A small network was shown many inputs. Here are its activations along a few directions, one row for each input.
Each table varies a few parts of the input and shows all the possible inputs, shuffled.
Descriptions start from the smaller parts, as in this example, which fits no table here: one of 5 places around a ring, together with either a single point or (one of 2 separate values, together with one of 4 places along a line) or one of 9 places along a line.
Shared parts are said once, and a part with two or three values counts as separate values.

Rows:
R1: [ 48   0  15 -68  39  57  20 -33  12 -59  29 -17 -21  47  -3 -57  14   7
   5   3]
R2: [ -1  34  -8 -22  47  62  17 -23  23 -73  25 -14 -32  18  -1 -34   7  17
 -43  51]
R3: [-28  14   7  19 -30 -24 -10  -6  17  45 -21  41  37  -5  -6  31 -20  20
   4   0]
R4: [-16  27  11 -15   0  12   1 -19  36   2   0  26  13  16 -15 -12 -13  24
 -19  26]
R5: [ -2  39  12 -51  32  53  16 -38  35 -47  27  15 -11  39 -20 -53 -13  29
 -54  44]
R6: [ -8 -47  -3  10 -15 -52  -2  71 -70  33  19 -52 -16 -41 -22  -8   1 -65
 -29 -23]
R7: [-25  19  11   2 -17  -8  -5 -10  33  24 -14  31  28   5 -14  12 -14  23
  -2  15]
R8: [ 12  -1 -10   3  19  17   8  -3  19 -35  -8 -22 -12   1  10   2  18  -4
  21  -1]
R9: [ 25 -30   5  20 -29 -35 -18  -9 -37  43 -15  29  15   0  31  26  -8  -3
  44 -58]
R10: [-22   7   2  35 -33 -34 -19 -11 -17  62 -20  55  28  -6  18  31 -35  17
 -12 -18]
R11: [ 24 -18  13 -13 -14  -7  -2  -7  12   8 -10   3  17  12   1   6  13   3
  55 -25]
R12: [-23  15 -10  30  -4   1  -4   5  23  -1 -16   2   7 -15   4  30   7  13
   7  20]
R13: [ 20 -23   9   4 -27 -25  -7  -3  -3  27 -16  14  25   2   8  25   7   0
  60 -40]
R14: [ -8  34  12 -33  17  33   8 -29  36 -22  14  21   0  28 -16 -34 -13  26
 -37  36]
R15: [-25  10 -14  46 -18 -16 -10   9   9  20 -22  12  16 -25  11  49   1  10
  13   5]
R16: [ -7  29  -8  -4  31  42   9 -14  25 -48  11  -8 -21   7   2 -14   7  14
 -27  42]
R17: [ 33 -12  14 -30   5  14   5 -15  15 -13   3  -4   2  24   0 -16  13   3
  39 -14]
R18: [ 41  -5  14 -49  22  36  12 -24  14 -35  16 -10 -11  36   0 -38  14   4
  22  -5]
R19: [ 15 -62  13 -24 -25 -56  -3  61 -78  55  26 -27  -5 -17 -37 -26  -2 -55
 -12 -32]
R20: [ 26  10  -9 -34  54  60  23 -22  16 -83  19 -34 -36  23   7 -38  18  -1
 -12  18]
R21: [-37 -18  -1  17 -23 -49  -8  66 -64  49  22 -39 -15 -50 -28  -4 -11 -47
 -56   8]
R22: [ 20   5 -10 -15  37  39  15 -13  17 -58   6 -27 -25  12   9 -19  18  -3
   5   9]
R23: [  7 -19 -20  51 -16 -31 -16   5 -31  23 -25  10   2 -22  41  44  -3 -10
  26 -45]
R24: [-39 -14  11 -13 -32 -61  -8  49 -60  78  20  -6   2 -29 -48 -26 -29 -34
 -65   5]
R25: [-14  22  -9  14  14  22   2  -4  26 -24  -3  -3  -8  -4   3   7   7  13
  -9  32]
R26: [-19   3 -19  62 -21 -25 -20   4 -24  38 -21  25   7 -26  35  50 -15   7
  -3 -13]
R27: [  1 -12 -15  36 -13 -21  -5   9   2   7 -26  -5  12 -20  18  43  13  -6
  42 -27]
R28: [  4  -8 -11  20   0  -3   1   5  16 -14 -21 -16   3 -11  10  24  18  -4
  37 -12]
Changing only one part turns R26 into R23. The same change can be made to R16. Which row results?
> R22
What is each input in this table made of?
> one of 4 places along a line, together with either a single point or one of 6 places along a line
Change only the place on the line of 4 in R15. List by row number the other rows that result.
> R3, R13, R27
Which other rows agree with R5 in the place on the line of 4? List them by row number.
> R3, R4, R7, R10, R14, R24

Rows:
R29: [-23 -13  -1  26 -31 -47 -13  29 -34  55  -6   8  13 -27  -7  20 -16 -16
 -14 -13]
R30: [-17   0  -3  21 -16 -22  -9  10 -12  29  -7  12   9 -14   1  17 -11  -1
  -9  -3]
R31: [  5  38   4 -14  21  48   7 -51  59 -40  -8  29   7  33  12  -4   1  44
  11  24]
R32: [ 10  -4  -5  11   1   4  -1  -8   6  -8 -10   2   2   1  15  14   7   4
  24 -11]
R33: [ 15  10  -6   3  15  28   5 -26  33 -36 -12   4   1  14  19  11  14  19
  33   0]
R34: [ -1 -30  -1  20 -29 -46 -12  30 -42  47  -6  -5   8 -24   1  20  -3 -25
  13 -33]
R35: [  5 -17  -3  15 -14 -22  -7  11 -19  20  -8   0   5 -11   9  16   1 -11
  18 -23]
R36: [ 27  19   3 -19  24  48   9 -49  52 -50  -9  17   4  37  19  -4  13  34
  37   4]
R37: [ 28   4   9 -75  56  59  30  -5   6 -78  47 -50 -45  31 -29 -82  16 -16
 -41  33]
R38: [-30 -27   1  31 -46 -71 -18  50 -54  81  -5   3  17 -40 -17  24 -19 -31
 -18 -22]
R39: [  7  21  10 -70  52  60  26  -6  11 -68  51 -37 -41  29 -36 -81   6  -4
 -67  56]
R40: [-12  14  -5  16  -1   3  -3  -9  14   1 -10  14   6  -2   8  15  -5  13
  -2   9]
R41: [ -7  28  -5   8  12  28   2 -27  41 -27 -12  15   4  10  12  12   2  28
   6  20]
R42: [ -8 -44   2  25 -43 -71 -16  51 -61  73  -5 -10  12 -37  -8  23  -7 -40
  10 -42]
Changing only one part turns R35 into R30. The same change can be made to R36. Which row results?
> R31
What is each input in this table made of?
> one of 2 separate values, together with either a single point or one of 6 places along a line
Change only the choice among 2 separate values in R37. List by row number the other rows that result.
> R39
Change only the choice among 2 separate values in R32. List by row number the other rows that result.
> R40

Rows:
R43: [  2  10  -9  16   9  19   2  -7  30 -27 -13  -8   0  -2  12  21  19  12
  29  10]
R44: [ 14  11   3  -6   5  16  -1 -36  16  -9  -8  30   8  24  19   0  -8  23
  12 -11]
R45: [  7 -11  -7  -6  16   5  10  15  -3 -26   4 -34 -16  -7  -5 -11  14 -21
   0  -3]
R46: [ 19 -17   9 -31   5  -1   9   4  -3  -8   8 -16  -2  11 -15 -25   7 -15
  11 -15]
R47: [-15 -26   6  28 -49 -65 -20  29 -40  81 -15  20  27 -26  -3  31 -17 -16
  11 -36]
R48: [-15  22  14 -29   3  13   5 -11  20   1  12  15   6  16 -25 -26 -13  16
 -32  29]
R49: [ 20 -12  11 -29   6   7   3  -1 -23  -2  22  -6 -12  13  -6 -29  -1  -7
  -9  -4]
R50: [-28 -20 -12  54 -38 -60 -18  41 -41  62 -18   2  13 -45   5  46 -10 -23
   0 -23]
R51: [  2  18 -14  19  16  22   0 -26  16 -27 -12  12  -5   6  29  14  -1  18
   1   1]
R52: [ 15   3   8  -9  -2  13   1 -18  31  -9  -9  10  13  16   2   7  12  18
  40  -2]
R53: [  7  -5  -6  -3  17  13   4  10 -23 -20  19 -24 -26  -5   3 -16   6 -13
 -20   9]
R54: [-28  29  -3  -3  14  18   6   0  20 -17   9  -2  -8  -2 -16 -13  -6  10
 -44  42]
Changing only one part turns R47 into R50. The same change can be made to R52. Which row results?
> R43
What is each input in this table made of?
> one of 2 separate values, together with either a single point or one of 5 places around a ring
Change only the place on the ring of 5 in R48. List by row number the other rows that result.
> R44, R46, R49, R52
